A small network was shown many inputs. Here are its activations along a few directions, one row for each input.
Each table varies a few parts of the input and shows all the possible inputs, shuffled.
A made-up example of a description, with smaller parts first: values(3) and (point or line(11) or (line(6) and ring(8))).
Shared parts are said once, and a part with two or three values counts as separate values.

Other details of the inputs shift rows strongly along two fixed directions, in all tables alike. That doesn't count.
These rows show it; all are for the same input, with only those details redrawn:
[ -6  -9   5 -16   6  -5  16   6 -14   2  -3  13   4   0]
[ -3  14 -15   2  14  16   0   2  -5   7 -37 -11  -2  -6]
[  2  17 -21  18 -17   7 -26  -6  11  11 -11 -15 -16  16]

Table:
row 1: [ -2  -6  -1   0 -25 -15 -10  -3   2   6  23   9 -10  22]
row 2: [ 11  17 -24  -8  23  20 -25   0 -10 -16 -18 -21  33 -14]
row 3: [  2  -5  13  13 -20 -10  -7  -8   8   2  30   1  -7   8]
row 4: [ -2  -5  -3   1 -24 -17 -10  -3   5   6  24  12 -10  18]
row 5: [  3  15 -13  27 -16  13 -24 -13  21   3  -3 -19 -15  -1]
row 6: [ -2 -11  17  -4   9   1  21   1  -8  -2   6   4   7 -11]
row 7: [  7  18 -17  11 -19   4 -29  -7  14   7 -15 -16 -17  13]
row 8: [  1  -4  10  15 -16 -12  -8  -2  13  -3  32   4  -9   8]
row 9: [  4  11   0   4  12  21  -1  -6   4  -5 -33 -19  -2 -21]
row 10: [ -4  -8   5 -12   9  -7  19   8 -14   6  -1  11   7   2]
row 11: [ -1  -7   1  -5 -25 -16 -11  -3   5   3  21   6 -11  21]
row 12: [ -4  -8   3  -8  12  -9  18  10 -10   5   0  16   6   0]
row 13: [  4  19 -23  21 -14   3 -24  -4  16  16  -9 -13 -13  13]
row 14: [  7  -9  -5 -27  13   2  -5   3 -22 -22  16  -2  40  -3]
row 15: [ -4 -10  16  -2  13   0  21   6  -5  -8   7   5   6  -8]
row 16: [  0  12  -2   6  16  20  -2  -4   6  -4 -30 -16  -3 -22]
row 17: [  0  -8  10   9 -24  -6  -8 -10   7  -2  29   1 -10   9]
row 18: [  0 -11  19 -13   6  -1  14  -1  -4 -10   1   7   4 -18]
row 19: [ -5  -8   3 -10  12  -7  19  13  -7   0   1  14   6   3]
row 20: [ -1  12 -16  -4  14  16   0   2   1   3 -37 -12  -2  -7]
row 21: [ -2  -9  19   0  14  -1  18   2  -8  -4   6   7   6 -11]
row 22: [  0  -4  12  15 -16 -11  -7  -3  12  -4  30   2  -8  11]
row 23: [ -2  15 -18   8  21  12   2  10   3   6 -34  -9   0  -6]
row 24: [ -2  -2   1   6 -17 -19  -9   4   7   5  24  10  -8  24]
row 25: [  0  17 -12   5  18  12   1   4  -4  11 -36 -10   1  -6]
row 26: [  1  -8   8   9 -24  -6  -7 -10  10  -2  31   3  -9   8]
row 27: [  7  -6  -2 -26  15  -1  -7   2 -22 -22  15   0  40  -5]
row 28: [ -1 -10   4 -22   4  -8  15   5  -8  -2  -5  13   4  -5]
row 29: [  1  11  -3  17  20  22   5  -1   1   1 -27 -17   0 -15]
row 30: [  0 -13  15 -13   5   0  17  -1  -3 -10   2   6   5 -18]
row 31: [  2  -9   9   4 -24  -7  -8 -10  13  -6  29   0  -9   8]
row 32: [ -1  -6  13  10 -23  -9 -10 -11   7  -2  29   3 -10   7]
row 33: [  8  14  -8  20 -20  14 -25 -13  19  -1  -7 -25 -16   2]
row 34: [ -4 -13  15 -11   8   0  17  -1  -2  -9   4   6   5 -17]
row 35: [ -3  -9   3  -9  12  -7  19  10 -10   5   0  15   7   3]
row 36: [ -1  -6  -3   0 -25 -15  -9  -3   4   6  24  11  -9  21]
row 37: [ 11  15 -28  -8  22  21 -23  -1  -9 -17 -18 -22  36 -14]
row 38: [ -6  -8   5 -10  12  -8  18  13 -10   0  -1  12   5   5]
row 39: [ -4  -6   6  -8  14 -10  15  11 -11   5   0  17   5  -1]
row 40: [ -1 -10   7 -22   4  -6  15   5 -12  -2  -6  10   3  -1]
row 41: [  1  -6   7  14 -18  -9  -4  -2  14  -4  33   2  -7  12]
row 42: [ -5  -8   8 -20   8  -9  13   5 -10  -2  -5  12   3  -1]
row 43: [  5   9  -4   3  11  24   2  -5   6  -5 -31 -19  -1 -20]
row 44: [  0  14 -14   8  19  15   2   7  -4  10 -35 -10   0  -2]
row 45: [  6  17 -12  30 -14  11 -22 -11  21   7  -1 -21 -12   0]
row 46: [ -4  -6   6 -12  11 -10  15   8 -11   7  -1  15   6  -3]
row 47: [ -4 -13  18 -12   7   2  17  -1  -6 -10   2   3   4 -12]
row 48: [ -2  -9  17   0  14  -2  18   3  -6  -3   7  10   6 -13]
row 49: [  0  -6  11  10 -22 -10 -11 -10   9  -2  30   5 -10   5]
row 50: [ -2  -3   0   1 -23 -18 -12  -2   4   7  24  13 -11  17]
row 51: [  3  16 -22  13 -16   4 -28  -6  18   8 -12 -14 -16  11]
row 52: [  3  12 -16  -6  11  16   0   2   1   3 -39 -12  -2  -8]
row 53: [ -4 -10  13  -1  14  -2  21   6  -1  -8   8   8   6 -12]
row 54: [ -6  -5   6 -10  14 -11  15  14  -7   1   0  16   5   0]
row 55: [ -3  16 -12   2  16  14  -2   1  -4   7 -37  -9  -2  -7]
row 56: [ -2  -8  18  -3  12  -2  18   1  -6  -2   6   8   7 -15]
row 57: [ 17  19 -34   7 -12  14 -48 -10   7 -13  10 -28  21  12]
row 58: [ -3  -8   3 -13   9  -6  20   8 -11   6   0  13   8   1]
row 59: [ -2 -11  14   1  13  -1  20   3  -4  -4   8   9   7 -13]
row 60: [  3  18 -19  13 -15   3 -30  -6  17   8 -13 -14 -18  11]
row 61: [  7  18 -18  11 -18   3 -30  -6  16   8 -14 -14 -17  10]
row 62: [  1  -7  14   5 -22 -10 -11 -10  11  -5  26   0 -10   7]
row 63: [  0  -3   2   7 -18 -18 -10   1   3   9  24  11  -8  23]
row 64: [ -1 -11  15   0  13   1  22   3  -5  -4   8   7   7 -10]
row 65: [  4  -7   9  12 -22  -7  -4  -8  10   2  32   1  -6   9]
- The inputs of row 38 and row 19 match in every part but one. If row 40 is changed in the same way as row 38 into row 19, which row does it become? => row 52
- The inputs of row 18 and row 9 match in every part but one. If row 48 is changed in the same way as row 18 into row 9, which row does it become? => row 21
- What do these inputs look like to the network? => ring(5) and (point or (values(2) and line(6)))
- Which other rows does row 65 become when the values(2) part takes its other values? List them by row number. => row 58
- List by row number the other rows that have the ring(5) part in common with row 23. => row 4, row 5, row 12, row 13, row 28, row 30, row 34, row 37, row 45, row 51, row 53, row 59
- Which other rows does row 19 become when the values(2) part takes its other values? List them by row number. => row 41

Table:
row 66: [ -8  21 -12   7  27  19   3   4   3  11 -57 -13 -10 -21]
row 67: [  2 -30  27 -10 -26 -24  22  -1  -3   0  47  23  -3  12]
row 68: [ 10  18  -8  26 -18  -2 -35  -6  17   1  15 -15  -7  14]
row 69: [  9  19 -15  20 -19  -7 -36  -2  14   6   9 -10  -8  22]
row 70: [ -6  20  -5  13  28  24   5   0   6   5 -51 -18  -9 -29]
row 71: [ -1  17 -19  15  31  34   5   1   0   1 -41 -22   9 -20]
row 72: [  7  11 -18   6 -28   0 -42 -12   9  -3   8 -12  -9  18]
row 73: [ 11  14  -9  27 -17  -1 -36  -6  17   0  14 -13  -8  15]
row 74: [  0 -15   9 -31  36  -7  40  20 -25  -6  -9  22  30 -19]
row 75: [ -4 -28  26  -9 -21 -29  17  -1   5  -1  49  31  -9   5]
row 76: [ -3 -28  35 -11 -23 -27  16  -3  -7  -1  48  21  -4  15]
row 77: [ -2  20 -10   5  24  25   6   2  -6  12 -57 -21  -5 -12]
row 78: [ -4  16 -19  -2  29  24   6  16  12 -10 -57 -23  -7  -6]
row 79: [  3  19 -13  -3  26  31 -10  -5  -4  -9 -45 -29  13 -26]
row 80: [ 12   8 -18  12 -31   5 -34 -14  18  -5  15 -18  -3   7]
row 81: [ -4 -28  27 -16 -24 -30  15   2 -12   3  41  30  -8  23]
row 82: [  0  14  -2  28 -26  -2 -26 -11  24   7   8  -8 -28   8]
row 83: [  1 -29  21 -26 -22 -24   3  -7  -7 -15  55  19  15   7]
row 84: [-10 -17  25 -31  27  -4  46  12 -31   0 -17  21  11 -14]
row 85: [ 10  16  -8  25 -17  -3 -36  -6  19   2  16 -17  -5  15]
row 86: [ -6  20 -15   6  26  21   6   2   5  12 -56 -12  -9 -22]
row 87: [  3  11 -26  24 -25   2 -25  -5  15  10  12 -10 -11  22]
row 88: [-11 -20  16 -29  29  -8  49  15 -18   1 -16  29   8 -26]
row 89: [ -7 -18  14 -46  31  -3  29   9 -33 -15 -11  16  29 -22]
row 90: [ 13  16 -21  19 -20  -4 -33  -2  19   9  11 -10  -6  21]
row 91: [ -2  15  -9  22 -27  -7 -27  -7  21  13   2  -4 -29  16]
row 92: [  3  25 -18   4  34  19  -6   9  -4   4 -49 -20  11 -14]
row 93: [  0  17 -12  14  25  26  11   1   9   6 -50 -16  -8 -31]
row 94: [  7 -24  18 -10 -15 -28  10   5  -2  -7  54  24  13   9]
row 95: [ -7 -27  29  -9 -21 -31  16  -3   4  -1  49  29  -9   6]
row 96: [  7  16 -19  -2  25  34  -6  -5   0  -9 -44 -26  14 -27]
row 97: [ -6  20 -22  10  31  28  -1   5 -10   3 -49 -16   4 -12]
row 98: [ 12  15 -11  25 -18  -2 -33  -7  21   3  17 -17  -3  14]
row 99: [ -7 -27  20 -15 -22 -34  16   2   2   5  45  37 -10  13]
row 100: [-11 -19   8 -27  35   1  43  15 -28  -4  -7  22  24 -15]
row 101: [ 11  10 -25   6 -32   1 -35 -11  14   0  10 -14  -5  15]
row 102: [-10 -25  16 -13 -17 -30   8   4 -13  -1  52  27   5  22]
row 103: [ -3 -14  14 -32  39  -8  37  17 -26  -5  -9  20  30 -17]
row 104: [ -2 -25  18 -32 -23 -30   0  -2 -15 -13  49  27  10  15]
row 105: [  8  10 -15  20 -32   0 -19  -8  17  16   2 -12 -22  22]
row 106: [ -1 -26  25 -25 -22 -25   1  -5 -11 -18  54  22  12   7]
row 107: [  7  10 -13  19 -31   1 -21  -9  17  17   3 -11 -22  24]
row 108: [ -8 -20  22 -32  28  -4  49  11 -27   2 -16  20  14 -14]
row 109: [  5  10 -19  30 -24   6 -24  -8  18   4  17 -15  -9  14]
row 110: [  2  17  -6  11  24  30  10  -3   0   7 -51 -26  -2 -20]
row 111: [-10 -23  16 -12 -18 -29   9   4 -14  -3  51  29   4  22]
row 112: [ 10  10 -24   5 -29   2 -37 -12  14   0  11 -13  -5  17]
row 113: [-13 -18  20 -21  38   3  40  11 -28 -10  -3  14  25 -22]
row 114: [  4  17 -14  -1  26  32 -11  -5  -6 -12 -47 -24  10 -26]
row 115: [ -4 -22  26 -25  29   4  51   8 -22  -4 -10  16  14 -22]
row 116: [ -3 -26  35 -10 -24 -26  17  -2  -8  -2  47  23  -5  15]
row 117: [ 14  14 -14  25 -19   1 -32  -6  22   3  17 -15  -4  14]
row 118: [  8  11 -21   4 -29  -1 -39 -14  13   0  11 -15  -5  17]
row 119: [ -5  21 -14  16  31  32   2   1  -5  -2 -43 -22   6 -20]
row 120: [  7   9  -1  27 -28   4 -24 -12  15   7   6 -14 -24  17]
row 121: [-12 -19  19 -19  38   5  39  11 -29 -13  -5  18  22 -21]
row 122: [ -6  20 -12   9  27  21   2   4   1   9 -58  -9 -12 -21]
row 123: [-12 -18  17 -21  37   4  43  10 -25  -9  -3  14  26 -22]
row 124: [  1  11  -3  29 -25  -2 -27 -11  24   6   7  -7 -29   9]
row 125: [  3   7 -10  19 -24   1 -24   1  35 -12   7 -20 -24  23]
row 126: [ -1  13 -22  23 -23   1 -28  -7  14  10  13 -12 -10  24]
row 127: [ -3 -14  16 -30  40  -8  33  19 -30  -9 -11  24  26 -16]
- What do these inputs look like to the network? => values(2) and (point or (line(5) and line(6)))
- The inputs of row 93 and row 88 match in every part but the values(2) part. If row 95 is changed in the same way as row 93 into row 88, which row does it become? => row 86
- The inputs of row 75 and row 99 match in every part but the values(2) part. If row 114 is changed in the same way as row 75 into row 99, which row does it become? => row 72
- Which other rows does row 85 become when the line(6) part takes its other values? List them by row number. => row 68, row 73, row 94, row 98, row 117

Table:
row 128: [ -5  -8  13   7 -24 -16   4  -3  11  10  19  12 -24  13]
row 129: [ -5 -19  15 -23  13 -11  26   8 -22  -4  13  21  18  -4]
row 130: [  5   8  -8  13 -15   7 -19 -10  10   1   2 -14  -7   5]
row 131: [  4   6  -4  10 -12   3 -18  -7  10  -2   4 -10  -6   4]
row 132: [  4  11 -13  14 -11   0 -23  -3  12   4   4  -9  -6  10]
row 133: [ -2   5   0  -4  31  16  14   5 -10  -5 -28  -6  13 -22]
row 134: [ -4 -27  24 -30   6 -19  27   7 -15 -12  25  26  14  -6]
row 135: [ -3  -9   5 -21  15  -1  17   6 -14  -5  -8   9  11  -8]
row 136: [  4  10 -12   9 -14   1 -22  -5  11   2   0  -9  -7   7]
row 137: [ -6 -23  25   2 -30 -33  13   1   6   9  50  30 -19  23]
row 138: [ -1   8  -4  -1  31  22  14   3 -10  -3 -33 -11  13 -22]
row 139: [  5  19 -22  19  -8  10 -26  -4  12   6 -11 -18  -7  10]
row 140: [  0   9  -6  -4  33  17  12   8  -6  -4 -35  -9  12 -21]
row 141: [  4  10 -12   8 -15   4 -20  -7   6   4  -2 -11  -6  10]
- What do these inputs look like to the network? => values(2) and (point or line(6))
- The inputs of row 140 and row 134 match in every part but the values(2) part. If row 132 is changed in the same way as row 140 into row 134, which row does it become? => row 136
- Which other rows does row 135 become when the values(2) part takes its other values? List them by row number. => row 139
